Each row has a name. Each question is about the rows just above it. Places in a row count from 0.

[ 17 -30   0 -46] : Q
[-42  46  -4 -45] : D
[-42  46   0  58] : Y
Where does [ 17 -30  -1 -46] differ from Q, and what was there? | 2, [0]
Where does [-42  46   0  59] differ from Y, and what was there? | 3, [58]
Where does [-42  47   0  58] differ from Y, and what was there? | 1, [46]
One entry of D was changed: [-42  46  -4 -44]. Where, and from what? | 3, [-45]
Changed D: [-42  45  -4 -45]. Place and old value: | 1, [46]

[  8   4   3  12   8 -19  -6   6  -2 -13   0  -4] : G
[-19   6 -21  16  -8 -16  -2  -5  16 -31 -20  -2] : R
[-31   8 -11  32  -5 -30  20  -1  27 -53 -45   1] : N
[-21  15 -16  15   9 -11  16  10   7 -52 -32   3] : B
[ -6  13 -16   6 -13 -21 -10  14  18 -30  -4  13] : S
[-17  15 -20  15 -10 -19  -2   1  13 -27 -14   1] : M
[  9   4   4  13   8 -20  -6   7  -1 -14   0  -6] : T
Where does [-19   6 -21  16  -8 -16  -2  -5  17 -31 -20  -2] differ from R, and what was there? | 8, [16]
Where does [ -6  13 -16   6 -13 -21 -10  13  18 -30  -4  13] differ from S, and what was there? | 7, [14]
Changed G: [  8   4   3  12   8 -19  -6   6  -2 -13  -1  -4]. Place and old value: | 10, [0]
Changed N: [-31   8 -12  32  -5 -30  20  -1  27 -53 -45   1]. Place and old value: | 2, [-11]
Changed G: [  8   5   3  12   8 -19  -6   6  -2 -13   0  -4]. Place and old value: | 1, [4]
Where does [ -6  13 -16   6 -13 -21 -11  14  18 -30  -4  13] differ from S, and what was there? | 6, [-10]
One entry of T was changed: [  9   4   4  13   8 -20  -5   7  -1 -14   0  -6]. Where, and from what? | 6, [-6]

[-28  -8  36 -20 -56  17 -22] : A
[-24 -26  37  12 -34  37 -35] : Z
[-27 -20  38  -3 -48  27 -28] : X
[ -8 -13  19  32  24  32 -57] : H
Where does [ -8 -13  19  32  23  32 -57] differ from H, and what was there? | 4, [24]
Changed X: [-27 -20  39  -3 -48  27 -28]. Place and old value: | 2, [38]

[-30  -4  -1  54   7 -27   0 -20] -> E
[-30  -4  -1  54   7 -27   0  20] -> U
[  0  -2  36   1  22  17   1 -20] -> F
Changed F: [  0  -1  36   1  22  17   1 -20]. Place and old value: | 1, [-2]
One entry of U was changed: [-30  -4  -1  54   7 -27   0  19]. Where, and from what? | 7, [20]
One entry of E was changed: [-29  -4  -1  54   7 -27   0 -20]. Where, and from what? | 0, [-30]
One entry of E was changed: [-30  -4  -1  54   7 -28   0 -20]. Where, and from what? | 5, [-27]
Changed F: [  0  -2  36   1  22  17   1 -21]. Place and old value: | 7, [-20]
Changed U: [-30  -4  -1  54   7 -27   1  20]. Place and old value: | 6, [0]
One entry of F was changed: [  1  -2  36   1  22  17   1 -20]. Where, and from what? | 0, [0]

[ 46   0 -11 -54 -13   4   2   4   1 -18  -9   5   5  -1 -11  -7   3 -26
   2  14  -4  -5  -6  13  -3  -5   3   1 -26   1 -15 -10  -4  15  25  -7
   2  -1   2   4   0   9] : V
[-12  -9  29  29  -8   4   2   4   1  15  -9   5 -27  -1  29  16  -2  19
   2 -12  -4  -5   0   0  -3  -5   3   1  15   1  22  10  -4 -12 -49   6
 -11  -1   2   4   0   9] : C
[-12   4 -18   1  -2   4   2   4   1   3  -2   5  46  -1 -25 -34   9  13
   2   1  -4  -5   0  13  -3  -5   3   1  -3   1 -37 -10  -4 -12  51  -7
  -6  -1   2   4   0   3] : P
One entry of P was changed: [-12   5 -18   1  -2   4   2   4   1   3  -2   5  46  -1 -25 -34   9  13
   2   1  -4  -5   0  13  -3  -5   3   1  -3   1 -37 -10  -4 -12  51  -7
  -6  -1   2   4   0   3]. Where, and from what? | 1, [4]
One entry of P was changed: [-12   4 -18   1  -2   4   2   4   1   3  -2   5  46  -1 -25 -34   9  13
   2   1  -4  -5   0  13  -3  -5   3   1  -3   1 -37 -10  -4 -12  51  -7
  -6  -1   3   4   0   3]. Where, and from what? | 38, [2]
Changed V: [ 46   0 -11 -54 -13   4   2   4   1 -18  -9   5   5  -1 -11  -7   3 -26
   2  14  -4  -5  -6  13  -3  -5   3   1 -26   1 -15 -10  -4  15  25  -7
   2  -1   3   4   0   9]. Place and old value: | 38, [2]

[ 22   1  -2   0  -8  -7  -7  15   2   6   8  -5   7  -4   5  -3 -17   1
  -9   0  25 -11  -8  25  -3   3   4  17   7  -6  45  15 -22   1   9  24
  26   5  11  21   9   7   6  -7  -6   1 -14   9 -27   4  13 -27  -8]  J
[  8   3  -1   0  -7   3 -17   4 -15 -62   8   5  -2  -4  10  -5 -16 -12
 -15  14  25 -11   6  19  17   2   2   8   1  -5  24  -2 -14  -1  -2   5
  10  10  12  22  13   6   9  -4  -1   7   4  -8 -13  13   3 -13 -12]  W
[ 17  -1  -3   2  -5 -11  -4   7   0  -4   6   1   2  -4   7  -5  -9   2
 -13   1  17  -4  -4  21  -3  -1   3   7   7 -10  31  13 -18   8   4  19
  18   7   5  14   7   1   5  -2   2   3  -6   6 -19   0 -14 -19  -5]  L
Where does [ 22   1  -2   0  -8  -7  -7  15   2   6   8  -5   7  -4   5  -2 -17   1
  -9   0  25 -11  -8  25  -3   3   4  17   7  -6  45  15 -22   1   9  24
  26   5  11  21   9   7   6  -7  -6   1 -14   9 -27   4  13 -27  -8] differ from J, and what was there? | 15, [-3]
Changed W: [  8   3  -1   0  -7   3 -17   4 -15 -62   8   5  -2  -4  10  -5 -16 -12
 -15  14  25 -11   6  19  17   2   2   8   1  -5  24  -2 -14  -1  -2   5
  10  10  12  22  13   6   8  -4  -1   7   4  -8 -13  13   3 -13 -12]. Place and old value: | 42, [9]
Where does [ 17  -1  -3   2  -5 -11  -4   7   0  -4   6   1   2  -4   7  -5  -9   2
 -13   1  17  -4  -5  21  -3  -1   3   7   7 -10  31  13 -18   8   4  19
  18   7   5  14   7   1   5  -2   2   3  -6   6 -19   0 -14 -19  -5] differ from L, and what was there? | 22, [-4]

